These are the activations of a small network on made-up records, seen along a few directions, one row for each record.
Here are examples, each followed by its value of one field, DOS.
Records without DOS are marked absent.
Other fields move the rows too, some of them a lot.
In the rows, 500 means zero.
Random noise pushes rows far along 2 fixed directions. That doesn't count. These rows show it; they differ only by the noise:
[520 371 593 493 627 567 536 404 502 456 586 467 543 522 647 519 527 568
 486 373 564 417]
[490 505 535 521 530 495 531 471 512 482 504 462 492 500 543 496 492 521
 479 491 524 469]
[492 501 535 558 495 507 480 467 473 451 527 416 394 478 548 507 487 542
 527 539 467 455]
[493 499 535 574 481 513 458 464 457 437 538 397 353 469 551 512 485 551
 547 559 444 449]

[443 698 391 516 342 411 525 621 562 549 326 541 471 470 306 486 452 408
 513 673 438 636]  tupe
[463 598 480 390 603 409 717 572 715 682 247 723 866 633 373 433 519 387
 334 408 656 665]  suso
[504 572 490 349 621 510 681 546 564 607 461 615 845 532 511 469 513 426
 236 303 762 476]  absent
[482 532 480 606 388 462 404 529 526 491 438 463 304 479 427 477 488 518
 630 699 320 587]  absent
[520 493 493 416 551 505 571 490 545 554 488 603 720 506 472 512 531 450
 400 379 617 538]  zubos
[519 611 424 587 326 504 363 539 397 430 463 396 214 405 409 528 463 489
 602 706 338 523]  vun
[392 488 453 504 588 355 506 472 688 521 329 602 571 682 356 447 480 479
 598 566 373 683]  borat
[532 532 488 610 309 552 308 524 324 420 580 354 162 361 485 539 511 557
 639 672 324 463]  zubos
[482 568 483 558 423 410 456 517 554 526 446 494 399 538 429 458 491 469
 612 642 394 575]  netod
[455 423 519 578 490 449 391 459 523 469 534 454 379 581 477 510 497 526
 687 588 337 540]  zub
[514 548 442 449 510 514 513 511 501 510 434 543 566 500 433 506 512 460
 445 465 533 558]  vun
[513 586 466 468 444 499 559 515 424 495 525 463 512 412 509 532 457 470
 392 481 601 430]  tupe
[494 445 512 518 507 534 450 488 502 479 502 502 469 528 503 524 535 516
 577 523 416 531]  zub
[506 777 375 405 331 468 597 688 436 593 366 518 535 350 413 489 445 387
 239 536 659 468]  vun
[570 530 493 454 430 614 493 509 303 435 640 405 419 351 616 573 496 514
 402 416 615 321]  tupe
[511 218 599 539 617 619 436 373 491 406 633 496 454 543 626 537 542 637
 650 405 420 449]  absent
[435 579 436 609 383 382 368 499 479 435 471 355 208 483 433 501 419 491
 645 742 311 507]  borat
[416 733 425 445 517 303 671 607 747 656 219 674 768 638 270 398 483 342
 414 563 565 732]  netod
[389 563 466 566 435 360 430 516 597 508 397 495 399 603 358 473 476 465
 661 675 308 635]  zub
[429 655 413 458 468 371 549 533 565 534 384 509 525 529 397 474 441 416
 440 580 514 550]  borat
[581 302 626 505 612 674 465 419 428 466 640 441 460 455 754 553 541 594
 476 367 542 329]  suso
[565 610 465 469 402 526 487 529 354 478 589 422 480 343 536 520 493 483
 367 482 607 388]  zubos
[501 532 500 598 408 489 373 498 452 428 525 397 239 473 473 491 508 536
 677 659 331 540]  netod
[490 659 419 590 305 423 408 597 418 485 415 449 290 436 336 484 430 452
 574 723 350 542]  suso

Which value of DOS does each new row have?
[457 603 460 581 401 439 463 536 490 496 481 420 392 454 428 488 427 472
 511 650 441 488]  absent
[536 434 561 346 682 579 647 474 500 568 532 578 782 546 637 510 546 483
 297 227 744 395]  suso
[425 379 499 519 615 453 454 407 623 476 447 523 485 664 466 493 514 538
 640 516 370 617]  borat
[485 717 418 470 401 375 595 585 492 529 404 526 575 403 390 466 435 408
 356 558 599 514]  tupe
[441 503 513 545 491 433 477 489 563 501 437 492 411 580 444 479 495 505
 629 595 381 589]  netod
[534 385 558 583 483 589 391 478 477 475 499 451 313 503 559 527 518 560
 641 570 347 487]  suso
[473 592 455 577 419 470 430 508 446 440 500 426 383 418 443 504 437 505
 514 625 422 471]  absent
[503 327 625 396 686 551 600 465 535 551 609 537 717 597 681 505 540 516
 414 275 645 391]  zub
